Each row below holds a small network's activations on one record, seen along a few directions.
Here are examples, each followed by its value of one field, KULUS.
Other fields move the rows too, some of them a lot.
In the rows, 500 means zero.
Random noise pushes rows far along 2 fixed directions. That doesn't count. These rows show it; they differ only by the noise:
[736 411 459 364 500 537 396 571 311 731 468 628 476 642 336 499 388 440
 511]
[490 465 441 587 534 432 526 572 414 432 556 288 715 497 521 598 533 501
 572]
[719 349 452 432 557 520 444 582 246 702 553 508 561 633 309 535 400 468
 528]
[379 678 449 536 393 411 470 541 669 322 368 414 625 427 720 557 593 462
 563]

[212 549 482 710 419 438 616 203 799 176 383 378 443 457 552 228 580 466
 644]	faril
[512 352 584 540 534 512 492 478 366 628 583 406 480 595 312 493 487 448
 611]	zuna
[409 481 541 628 596 474 548 605 432 372 600 338 676 504 506 608 463 529
 524]	pudid
[733 469 488 384 608 524 459 648 362 646 596 497 558 489 482 601 484 489
 369]	kela
[423 635 567 489 409 417 498 545 546 353 452 494 535 479 614 574 573 498
 441]	kolu
[542 528 501 466 511 498 523 504 613 516 419 605 434 485 482 407 434 529
 539]	faril
[513 646 537 415 411 487 348 537 659 548 377 708 311 529 524 444 414 395
 538]	sed
[409 649 544 427 328 533 448 512 761 452 380 637 490 486 640 481 557 490
 485]	zem
[522 636 507 447 531 485 469 560 463 440 527 443 651 426 684 583 581 525
 480]	tif
[443 603 551 498 522 508 478 474 689 408 446 471 571 413 641 520 613 520
 478]	zem
[342 512 516 636 557 481 569 509 512 375 559 258 608 375 471 488 595 584
 541]	gime
[438 635 470 376 415 429 398 578 564 515 395 596 535 403 728 623 582 472
 481]	tif
[423 572 475 523 485 515 516 359 495 503 474 569 471 485 530 388 496 491
 471]	tif
[558 533 501 428 480 546 481 658 473 484 507 478 621 494 527 653 531 501
 449]	ven
[637 682 535 261 365 634 371 509 647 616 316 884 295 474 557 364 465 482
 453]	zem
[372 462 467 708 569 430 678 388 584 282 558 262 640 501 509 425 622 554
 601]	faril
[490 615 453 419 402 436 453 638 624 458 443 545 481 422 685 568 622 489
 416]	kunu
[480 577 488 514 586 489 521 512 504 456 437 495 533 527 526 510 565 496
 589]	pudid
[541 565 518 461 366 452 369 397 601 540 341 713 322 574 492 386 425 366
 437]	sed
[532 559 481 448 549 521 499 549 517 486 432 533 563 411 553 583 570 535
 445]	ven
[596 418 473 458 493 561 494 560 446 542 606 468 500 542 421 529 408 475
 478]	kela
[416 548 529 510 534 550 571 478 553 431 458 446 462 499 466 438 533 541
 527]	gime
[564 600 517 352 472 506 484 411 473 603 438 697 324 580 393 382 506 463
 494]	kolu
[486 714 526 419 466 539 395 480 586 543 365 626 329 497 618 438 484 470
 506]	zuna
[480 453 426 544 457 471 502 408 461 552 546 596 394 577 483 447 453 427
 498]	sed
[428 593 489 616 411 477 545 371 672 424 401 470 362 431 548 361 476 460
 539]	kunu
[460 536 513 534 507 435 485 617 594 348 555 382 638 425 688 711 594 587
 411]	kunu
[395 541 548 663 573 477 591 463 485 396 594 335 563 504 445 410 526 525
 576]	zuna
[477 372 505 595 587 553 619 340 437 541 457 487 415 580 317 384 447 483
 522]	ven
[507 572 559 387 538 517 472 416 507 627 405 615 346 624 394 396 473 437
 476]	kolu
[598 494 583 398 481 530 414 622 444 511 443 490 540 489 572 648 547 519
 378]	gime
[385 535 441 521 400 519 473 430 523 488 382 602 375 548 475 326 453 465
 611]	pudid
[483 576 462 447 483 533 480 490 617 554 478 556 437 462 476 402 495 447
 473]	kela

Here are new rows. What is KULUS for each?
[660 313 554 476 642 528 481 582 219 678 588 569 529 664 293 586 385 465
 466]	pudid
[520 539 464 425 447 503 421 323 572 652 387 650 276 598 452 268 479 344
 570]	sed
[495 357 493 478 518 532 522 520 358 420 621 398 501 461 449 531 515 514
 530]	gime
[376 504 484 625 527 431 612 324 510 409 534 398 611 460 536 425 492 525
 540]	tif
[148 839 556 614 419 411 555 418 892 179 339 411 476 383 767 418 627 503
 600]	zuna
[506 486 514 488 390 507 514 475 503 497 392 549 485 503 525 520 478 483
 427]	ven
[460 600 489 535 439 543 501 361 665 451 405 612 455 444 602 427 519 497
 474]	zem
[379 491 538 603 463 505 545 556 591 406 570 385 667 459 560 542 575 532
 509]	zem
[638 490 583 459 470 520 433 569 393 571 509 535 490 590 527 573 524 464
 462]	zuna
[371 633 484 559 483 379 462 664 703 270 512 263 785 276 800 791 695 509
 438]	kela
[514 627 554 437 520 458 427 457 615 591 378 666 363 546 480 386 482 400
 470]	sed
